A small network was trained on made-up records. Each row is its average activation on records with the value named, seen along a few directions.
Values that are neighbours, or in one group, have similar rows; names and order tell nothing.
In the rows, zero is written as 500.
Random noise pushes rows far along 19 fixed directions. That doesn't count. These rows show it; they differ only by the noise:
[526 528 401 363 514 447 633 388 335 730 433 434 537 500 410 435 472 593
 432 669 855 366 819 745 666 499 337 591 269]
[523 392 488 524 624 493 482 564 518 507 592 231 638 653 508 556 658 487
 408 591 574 441 229 411 696 602 672 601 412]
[574 722 514 512 635 725 299 794 629 539 370 287 547 661 305 427 376 634
 356 659 520 423 302 428 576 602 540 625 370]
[518 565 451 510 419 798 414 437 584 450 542 589 614 421 414 476 681 611
 280 438 513 481 511 483 691 613 540 358 557]
[503 414 513 554 333 411 425 448 552 668 402 483 393 250 573 675 550 620
 697 688 697 495 552 561 444 371 612 567 463]
[616 516 456 498 280 610 450 472 436 632 399 613 410 381 647 818 851 636
 374 549 471 481 614 342 404 433 418 616 491]
[403 288 306 586 213 564 666 547 494 471 615 690 551 485 437 480 606 383
 486 421 567 303 505 570 631 478 700 254 574]
[291 476 578 452 610 568 581 480 353 445 549 411 612 473 296 321 384 614
 407 496 613 455 441 385 446 511 377 372 461]
[390 359 471 597 491 825 537 506 547 353 559 303 620 210 491 535 799 510
 486 570 531 404 540 543 827 386 711 568 760]
[365 645 460 570 301 518 543 431 351 319 518 475 256 572 546 562 494 454
 459 376 483 566 628 557 269 416 417 474 418]
[439 646 677 523 297 799 186 338 493 561 448 555 784 640 471 729 422 608
 237 496 394 517 487 281 356 447 505 457 346]
[366 601 677 431 448 627 802 480 289 556 459 319 682 510 498 532 319 458
 406 627 257 506 626 556 339 270 375 654 515]
[484 585 486 615 465 492 506 685 629 654 361 475 518 361 361 583 465 439
 422 480 429 551 750 577 423 421 474 678 455]
[545 576 333 394 443 627 572 579 587 387 439 625 237 272 306 366 260 633
 657 652 618 561 586 920 397 497 236 382 266]
[437 562 479 781 282 524 394 686 636 423 455 357 554 458 610 608 432 601
 630 710 580 417 527 523 594 369 752 643 591]
[249 342 853 386 595 307 662 295 473 657 516 495 319 391 414 428 338 544
 559 535 519 591 467 675 391 455 509 540 729]
[517 596 642 480 593 552 273 347 555 442 561 317 549 641 470 649 392 504
 404 489 404 648 549 575 444 410 412 719 400]
[571 500 518 372 380 607 529 424 623 454 529 570 423 291 564 511 363 687
 625 610 359 711 246 552 260 456 499 220 581]
[450 533 286 602 427 356 298 580 635 514 586 388 370 527 526 497 716 605
 319 490 684 594 584 453 420 577 553 373 614]
[528 482 671 565 584 298 503 559 549 727 249 626 362 484 443 566 341 541
 610 309 617 480 492 323 518 563 657 620 529]
[557 363 584 562 518 446 457 457 458 563 501 520 405 407 345 710 409 475
 621 109 462 456 678 267 447 155 588 730 677]


Values of L:
l10: [409 452 640 447 386 599 358 491 506 410 710 740 312 612 313 452 496 776
 339 375 496 411 208 376 445 598 498 429 607]
l7: [633 416 190 457 451 670 374 555 526 341 644 411 628 470 575 664 435 781
 438 481 634 491 644 402 481 292 429 452 483]
l4: [537 387 548 437 590 207 508 137 487 566 550 502 503 406 646 443 451 622
 688 319 763 672 397 406 584 602 687 241 575]
l1: [437 436 748 607 469 630 296 738 765 568 533 707 662 662 363 716 314 672
 262 586 339 490 368 515 522 680 472 700 450]
l11: [512 312 714 301 351 526 862 371 431 774 759 549 645 665 558 707 457 505
 238 632 189 510 450 712 511 365 518 674 662]
l9: [518 702 643 594 423 592 532 345 514 459 622 422 314 476 435 421 551 349
 593 296 482 569 226 607 644 622 839 485 363]
l5: [305 527 485 490 328 421 436 436 431 490 512 399 438 701 772 395 379 776
 421 723 849 425 354 437 498 694 766 205 601]
l12: [611 459 564 454 372 682 457 470 497 583 660 488 432 369 511 644 695 605
 420 496 303 512 446 463 458 329 560 586 746]
l3: [456 243 527 364 626 533 403 443 574 521 485 706 544 355 375 473 592 416
 478 462 464 498 525 492 456 523 374 314 511]
l6: [846 805 460 591 259 679 110 224 448 414 576 637 759 631 647 643 453 555
 657 496 528 341 650 399 670 334 431 690 166]
l2: [418 500 417 431 737 589 614 502 466 382 571 247 512 347 410 351 809 211
 402 475 370 602 469 637 494 544 445 472 470]
l8: [510 245 542 413 550 306 530 322 388 576 684 409 433 623 531 628 720 359
 471 418 498 465 555 482 480 361 529 653 590]
Each value of L is a pair of two hidden parts, and every pair occurs once (2 first parts, 6 second parts).
Changing only the second part turns l9 into l12. l11 has the same second part as l9; what does that change turn l11 into?
> l1
Changing only the second part turns l8 into l6. l3 has the same second part as l8; what does that change turn l3 into?
> l7

Values of V:
v7: [530 572 667 503 423 597 203 225 530 432 635 545 642 657 425 400 415 548
 559 546 556 382 299 501 696 512 653 433 466]
v5: [677 405 429 550 490 182 582 423 544 574 504 641 409 420 547 507 212 693
 819 389 905 524 473 598 685 631 638 455 272]
v2: [400 262 251 351 653 619 597 731 534 446 407 348 361 456 458 480 599 481
 417 613 588 467 528 585 470 487 427 393 628]
v8: [572 319 318 589 259 412 517 778 437 376 514 860 509 730 554 690 498 422
 620 650 345 268 357 359 287 423 246 513 322]
v9: [480 469 495 447 421 347 245 530 509 673 544 671 101 694 476 442 747 425
 455 529 565 362 332 449 366 604 539 452 577]
v3: [496 305 328 320 748 589 250 518 555 349 589 371 588 628 327 471 302 377
 589 622 513 488 576 664 422 311 234 462 429]
v10: [378 400 630 635 398 502 652 432 443 523 507 395 335 409 514 728 715 480
 386 217 563 479 560 413 589 442 808 701 587]
v4: [542 663 597 297 459 803 665 434 477 587 472 393 288 614 504 443 688 470
 271 592 341 563 217 716 556 689 626 409 537]
v6: [573 527 414 323 340 802 275 472 454 647 546 530 299 549 318 497 584 533
 427 491 570 326 406 518 444 397 598 388 479]
v1: [362 371 353 287 566 684 383 589 474 550 369 432 363 552 401 523 367 653
 343 731 803 397 797 761 483 425 324 524 459]
The values of V form a line.
Going along V from v5 by way of its neighbour v6, in what order are v8, v9, v10, v1 met?
> v9, v1, v10, v8
List every value one step from v4, in the order listed.
> v3

Values of H:
h5: [467 686 527 539 374 606 695 547 447 508 559 392 287 497 399 525 673 517
 243 362 361 497 641 589 485 415 515 676 632]
h11: [438 580 541 426 241 834 758 574 488 502 518 894 348 403 245 212 226 566
 543 373 366 293 450 634 553 419 597 204 813]
h9: [518 414 557 449 630 323 740 593 481 580 488 375 650 493 549 647 409 452
 425 539 325 699 439 474 289 513 375 627 260]
h13: [448 574 672 602 539 706 558 534 577 292 580 597 696 639 335 439 287 603
 390 588 480 445 455 751 823 692 398 634 339]
h8: [549 567 427 349 414 498 613 352 454 580 642 563 527 314 400 312 473 704
 453 529 535 549 613 551 372 400 331 267 613]
h14: [700 449 488 297 547 585 532 388 396 602 462 514 305 349 492 444 594 434
 749 538 517 409 334 548 542 420 571 483 488]
h4: [533 505 489 451 512 285 781 512 327 734 551 607 669 596 407 350 397 371
 464 424 454 358 657 468 490 479 365 511 449]
h7: [448 412 459 341 464 666 628 523 376 707 327 254 487 457 505 632 521 635
 375 580 679 446 401 367 438 433 678 421 470]
h1: [620 666 554 478 571 540 308 524 594 589 443 563 458 343 261 410 468 380
 605 509 357 497 651 597 397 377 314 663 392]
h10: [511 503 495 477 686 688 692 488 560 327 512 429 606 396 497 411 602 634
 362 480 527 582 452 580 831 711 473 493 576]
h2: [352 426 572 477 560 522 591 340 297 485 416 407 538 347 674 546 682 329
 543 396 437 584 531 327 368 444 521 424 542]
h12: [701 526 437 518 557 509 545 495 470 595 436 611 791 522 611 562 609 340
 434 296 314 438 842 322 711 406 495 643 688]
h6: [471 541 535 483 373 471 635 442 473 633 391 757 356 554 385 491 432 530
 429 378 603 460 557 611 542 677 476 420 376]
h3: [464 636 646 457 434 441 713 339 275 819 439 604 365 509 356 358 650 261
 441 292 547 310 671 610 655 551 628 610 492]
The values of H form a line.
How many steps from neighbour to neighbour lead from h6 to h1, at the fewest?
> 5
Going along H from h11 by way of its neighbour h4, in what order are h5, h13, h10, h3 met?
> h3, h5, h10, h13
List every value one step from h12, in the order listed.
> h9, h14

Values of J:
j10: [448 164 501 386 689 531 434 551 505 568 408  69 540 565 620 756 364  32
 795 476 383 603  71 419 263 299 928 469 266]
j6: [822 394 169 257 629 515 557 363 455 431 722 300 133 714 520 514 412 632
 518 154 811 437 829 773 890 260 670 652 840]
j3: [606 722 496 629 669 594 507 672 377 473 501 527 444 555 227 273 754 445
 340 184 528 180 663 267 899 579 519 783 650]
j2: [463 360 189 522 351 610 332 445 557 423 537 443 664 815 718 487 610 298
 393 374 565 340 673 439 709 393 872 176 943]
j8: [363 529 537 442 429 442 531 284 489 595 493 464 395 620 442 782 557 340
 121 314 453 800 732 783 242 594 325 554  86]
j9: [ 90 315 400 729 544 335 761 542 506 168 705 201 688 312 459 407 406 550
 469 562 771 609 756 750 607 486 465 496 407]
j4: [710 630 446 586 236 522 278 611 499 629 623 440 175 384 217 665 631 739
 586 508 583 427 317 343 238 301 481 637 308]
j5: [659 326 191 426 706 405 522 527 478 445 445 338 470 648 717 645 434 405
 538 303 734 581 670 537 693 556 602 535 400]
j1: [539 515 310 642 581 347 464 657 647 450 510 220 332 449 483 370 656 453
 689 669 727 457 451 686 739 546 680 606 553]
j7: [215 449 632 541 278 518 531 657 228 473 570 470 273 768 442 467 663 497
 444 842 579 127 112 401 334 504 498 577 338]
The values of J form a line.
Going along J from j5 by way of its neighbour j10, in what order are j3, j8, j9, j7 met?
> j3, j7, j9, j8
List every value one step from j4, in the order listed.
> j1
